A small network was shown many inputs. Here are its activations along a few directions, one row for each input.
Each table varies a few parts of the input and shows all the possible inputs, shuffled.
A made-up example of a description, with smaller parts first: one of 3 separate values, together with either a single point or one of 11 places around a ring or (one of 6 places along a line, together with one of 8 places around a ring).
Shared parts are said once, and a part with two or three values counts as separate values.
In the rows, 128 means zero.

Table:
row 1: [ 75 142 147 131 175  70 124 177 112 102 148 156 156 108  69 142 137]
row 2: [164 149 105 175 127 155 200  89 148 174 196 150 116 126 170 185 101]
row 3: [ 88 118 167 134 174  72 146 159  76 133  92 152 171 152  63 112 125]
row 4: [105 117 122 130 135 206 154 107 131 191 205 122 100 136 201 170  92]
row 5: [164  92 145 158 154 105  97 144 155  96  75  77 147 195  88  95 162]
row 6: [ 83 183 123  98 135  77 113 131  50 101  64 150 184  97 144 111 131]
row 7: [ 89 156 145  75 146  64 119 163 100 146  63 170 151 117 112 122 119]
row 8: [164 125 101  97 117 102  82 153 167 109  58 107 130 166 125  90 168]
row 9: [146  98 114 144 145  94  86 158 194  69 138  76 140 154  91 116 170]
row 10: [133 121 131 148  62 203 178  93 128 151 179 130  51  86 121 150  95]
row 11: [131 106 119 115  96 240 133 120 134 163 186 118  81 111 142 158  51]
row 12: [160 139  84 132 113  99  66 115 123  72  50  95 145 145 166  78 169]
row 13: [162 119 162 125  84 177 167  54 147 157 210 160  92  71 174 135 143]
- What do these inputs look like to the network? => either one of 5 places around a ring or (one of 2 separate values, together with one of 4 places along a line)
- Start at row 1 and move only the place on the line of 4, one step at a time. The first step leads to row 3. Which rows follow, in order? => row 7, row 6

Table:
row 14: [144 116 127 129 136  87  89 150 161  82 115 111 140 137 100 103 169]
row 15: [105 131 119 118 147 106  93 157 101 111  86 113 154 150 128 111 123]
row 16: [139 120 134 109 138  92 101 155 141 121  80 122 142 156 111 105 144]
row 17: [138 131 115 121  58 251 175  62 132 174 194 136  51  71 174 162  84]
row 18: [102 158 141 111 144  63 130 143  98 119 102 166 159 105 112 121 143]
row 19: [105 137 118 101 147  96  87 169 115 112  98 126 156 136 128 119 120]
row 20: [110 104 149 160 128 221 208 105 145 194 252 142  75 108 119 198  71]
row 21: [162 132 100 158 100 221 188  52 160 182 220 128  83 111 215 178 110]
row 22: [108 149 148 125 143  76 133 129  84 116  91 153 163 118 113 112 142]
row 23: [147 116 131 130 135 100 106 146 124 117  69 114 143 168 109  97 138]
row 24: [150 115 127 147 132  94  98 140 148  79 101  97 142 148  98 101 164]
- What do these inputs look like to the network? => either one of 3 separate values or (one of 2 separate values, together with one of 4 places along a line)
- Which other rows does row 14 become when the place on the line of 4 takes its other values? List them by row number. => row 16, row 18, row 19
- List by row number the other inputs of the same sort as row 20. => row 17, row 21

Table:
row 25: [147 104 116 132  97 179 131 135 170 125 171 114  83 119 103 146 107]
row 26: [151 107 116 110  87 191 112 108 161 126 158 116  86 109 143 121 122]
row 27: [128 120 114 125 139  89  70 153 142 104  70  87 134 168  98  94 161]
row 28: [116 138 139  86 150  54 104 168 100 129  55 153 173 139 106 101 107]
row 29: [155 153 112 149 114 151 167  65 128 146 140 132 132 127 196 138 138]
row 30: [ 98 144 114 102 136 162 133 114 113 165 156 145 125 110 188 158 103]
row 31: [123 128 130 137 144  49 117 143 127  99  88 140 151 136 113  92 184]
row 32: [119 154 105 118 115 169 157  96  86 170 116 138 120 122 198 158  98]
row 33: [128 112 147 172 161 130 187 109 138 155 192 130 137 142 123 163 132]
row 34: [138  82 138 164 151 177 151 138 149 164 183 102 116 169 123 153 101]
row 35: [ 85 118 176 131 132 169 171 130 105 158 164 155  98 104  80 147  87]
row 36: [ 84 122 155 148 169 160 171 135 105 179 173 148 127 144 122 163  79]
row 37: [129 110 163 153 126 140 187 101 140 135 183 138 110 108  78 150 140]
row 38: [170 121 105 135  64 199 134  86 132 133 119 111  79 124 151 110 115]
row 39: [134 138 114 154 142 125 169 118 155 140 192 132 130 123 149 165 134]
row 40: [137 139 117 130 132 142 145  87 148 143 178 136 135 116 187 146 148]
row 41: [148 113 101 122 124 184 113 113 163 147 167 109 110 143 186 135 116]
row 42: [135 135 129 137 108 135 170 112 158 120 182 139 104  89 106 151 141]
row 43: [139 136 132 116  98 149 147  83 148 124 169 141 110  79 145 130 154]
row 44: [ 93 148 116 130 146 150 153 143 123 164 172 145 122 123 148 173  84]
row 45: [100 138 135  89  98 169 132 113 110 147 146 153  98  67 148 141 109]
row 46: [142 143 142 126 148  63 111 151 138 110  81 144 173 139 102 105 179]
row 47: [142 147 143 157 146  61  92 148 112  72 107 121 165 120 114 102 169]
row 48: [118 150 128 109  77 175 153  92  83 153 108 145  92  79 158 135 104]
row 49: [ 89 142 134 115 138  78  92 161  73  83  90 120 181 131 105 108 120]
row 50: [141  77 154 148 115 188 150 128 151 142 173 112  90 138  76 141 109]
row 51: [142 110 132 108 135  91  79 169 152  98  61 113 136 180 105  98 163]
row 52: [169 126  88 142 102 193 137  95 135 152 128 104 105 158 194 130 109]
row 53: [137 118 129 145 138  98  59 168 131  67  86  72 148 149 114  95 147]
row 54: [133 105 114 130 142  90  66 151 135  81  77  76 143 155 102 103 140]
row 55: [155 152 129 140  80 157 166  58 128 129 131 138 105  90 156 116 144]
row 56: [145 110 101 147 133 168 132 143 169 147 181 105 108 150 148 158 100]
row 57: [154 128 144 127 148  37 110 138 142 113  71 149 166 136 106 108 155]
row 58: [ 93 143 137 114 109 159 152 139 123 144 163 154  94  83 106 157  90]
row 59: [ 91 157 122  99 142  71  91 159  76 125  76 138 162 143  96 101 135]
row 60: [107 150 142  84 140  74  99 178  89 119  68 166 165 155 106 102 136]
row 61: [ 96 143 122 103 160  82  96 166  73  93  78 136 174 133 102 100 125]
row 62: [150  97 132 113 143  70  82 158 162 111  49 101 144 164 106  98 135]
row 63: [133 138 124 143 162  65 106 141 120  77  92 134 163 129 104 100 172]
- The inputs of row 50 and row 35 match in every part but one. If row 41 is changed in the same way as row 50 into row 35, which row does it become? => row 30
- What do these inputs look like to the network? => one of 3 separate values, together with either one of 5 places along a line or (one of 2 separate values, together with one of 4 places along a line)
- List by row number the other rows that have the choice among 3 separate values in common with row 39. => row 29, row 31, row 33, row 37, row 40, row 42, row 43, row 46, row 47, row 55, row 57, row 63
- Which other rows does row 25 become when the place on the line of 4 takes its other values? List them by row number. => row 26, row 38, row 50

Table:
row 64: [141 116 135 122 125 157 164 125 154 174 184 153 106 107 126 162 117]
row 65: [146 119  81 122 124 139  93 159 156 122 111  84 130 183 163 117 118]
row 66: [114 100 109 144 139 181 148 136 130 164 206 130 118 145 144 173  73]
row 67: [103 102 171 135 144  97 109 187 115 101  91 124 127 150  33 115 118]
row 68: [143  87 140 146 102 196 125 121 160 109 143  86  80 142 101 119 129]
row 69: [125 144 133  98  91 150  91 124  93 121  62 118 129 111 131  96 107]
row 70: [128 112 143 132  90 191 154 119 141 146 165 118  77  99  89 159  78]
row 71: [170 134 107  98 103 115 106 134 172 129  90 117 119 150 148 113 158]
row 72: [ 99 147 132  88 118 135 158 110  95 180 125 176 119 103 152 143 117]
row 73: [ 72 133 110 115 146 167 144 129  88 170 150 151 132 129 170 151  72]
row 74: [137  92 114 151 158 187 120 135 167 141 170  75 117 180 145 145 122]
row 75: [158 102 137 120 126 155 136 116 180 142 155 108 112 148 134 129 160]
row 76: [151 150  85 118 120  96  88 138 159  73 113 119 133 109 146 102 168]
row 77: [ 85 138 144 110  93 177 153 122  83 150 115 147  89 100 116 137  91]
row 78: [ 95 126 153 133 181  34  97 182 115  83 126 150 173 111  56 120 150]
row 79: [125 139 126 147 126 134 145 116 143 123 209 155 111  71 130 168 119]
row 80: [159 134 145 184 117 140 191  83 139 152 181 148 112 111 131 161 124]
row 81: [138 155 130  77 120 115 111 120 111 141  75 146 144 127 164 103 132]
row 82: [158 120 106 109  81 150  94 143 157  97  73  80  96 143 110  94 126]
row 83: [112 147 105 105 144 147  99 141 100 134  99 114 158 155 189 122  88]
row 84: [112 111 163 113 173  57 117 180 135 130 101 143 161 148  65 121 147]
row 85: [116 160 142 151 118 117 189  75  87 162 123 164 128 101 154 143 128]
row 86: [116 168 117  97 123  92  87 119  89  94  98 145 157  78 165 107 144]
row 87: [131 120 162 164 167  41 142 148 121 111  97 138 165 158  66 126 156]
row 88: [ 70 175 123 101 129 118 156 118  86 133 152 169 140  69 144 142 132]
row 89: [ 89  99 141 139 187  74 104 196 118 127 118 115 173 180  81 137 102]
row 90: [173 104 135 183 132 141 153  77 156 117 158 106 124 150 135 114 175]
row 91: [139 111 125 147 136 131 113 112 161  93 181 112 121  99 130 124 167]
row 92: [184 136 102 159 108 103 125  93 147 105  94 113 129 155 150  97 173]
row 93: [151 158 122 136 120 105 129  80  81 118  76 136 161 128 171  99 150]
- What do these inputs look like to the network? => one of 5 separate values, together with either a single point or one of 5 places around a ring
- Which other rows does row 78 become when the choice among 5 separate values takes its other values? List them by row number. => row 67, row 84, row 87, row 89
